X: [-4.02, -3.15, -5.37, +6.44, +4.21]
F: [+3.97, +2.84, +3.17, +8.35, +3.54]
K: [-4.17, -3.34, +6.14, +6.13, +5.01]
P: [-4.17, -3.34, -5.59, +6.13, +4.15]
E: [+0.58, +0.56, +1.84, -9.21, -4.93]
T: [-5.59, +3.97, +5.02, -5.60, +2.30]
asked: [-5.59, +3.97, +5.02, -5.60, +2.30]	T
both P T: 	[-5.59]
both T F: 	[+3.97]
asked: [-4.02, -3.15, -5.37, +6.44, +4.21]	X

D: [+6.67, +2.29, +1.67, +1.06, +1.00, -2.40, +1.14, -5.46, -3.29, +3.53, +1.90, -1.41, +2.13, +0.02, -1.10, +0.66, -0.21, -6.79, -4.01, +4.59, +0.27, -3.29, +4.15, +2.12, +1.22, -2.43, -2.12, +0.77, +8.28, +1.92, -2.10, +3.97]
U: [-1.96, -2.26, -0.20, +4.96, +1.50, -2.56, +2.24, +4.85, -1.00, -1.79, +1.14, +2.82, -0.61, -0.24, +2.82, -4.69, -5.86, +3.97, +3.54, +1.90, -1.73, -2.26, -5.66, +3.96, -5.47, -0.20, -2.44, -6.10, -0.79, -3.29, -0.75, +6.58]
C: [+6.67, +2.29, +1.67, +3.54, +1.00, -2.40, +1.14, -5.46, -3.29, +3.30, +1.90, -1.41, +2.13, +0.02, -1.10, +0.66, -0.21, -6.79, -4.01, +1.63, +1.15, -1.97, -5.26, -3.28, -6.85, -2.44, +2.18, -6.43, -0.50, -1.38, -1.39, +8.28]
asked: [+6.67, +2.29, +1.67, +1.06, +1.00, -2.40, +1.14, -5.46, -3.29, +3.53, +1.90, -1.41, +2.13, +0.02, -1.10, +0.66, -0.21, -6.79, -4.01, +4.59, +0.27, -3.29, +4.15, +2.12, +1.22, -2.43, -2.12, +0.77, +8.28, +1.92, -2.10, +3.97]	D
asked: [+6.67, +2.29, +1.67, +3.54, +1.00, -2.40, +1.14, -5.46, -3.29, +3.30, +1.90, -1.41, +2.13, +0.02, -1.10, +0.66, -0.21, -6.79, -4.01, +1.63, +1.15, -1.97, -5.26, -3.28, -6.85, -2.44, +2.18, -6.43, -0.50, -1.38, -1.39, +8.28]	C

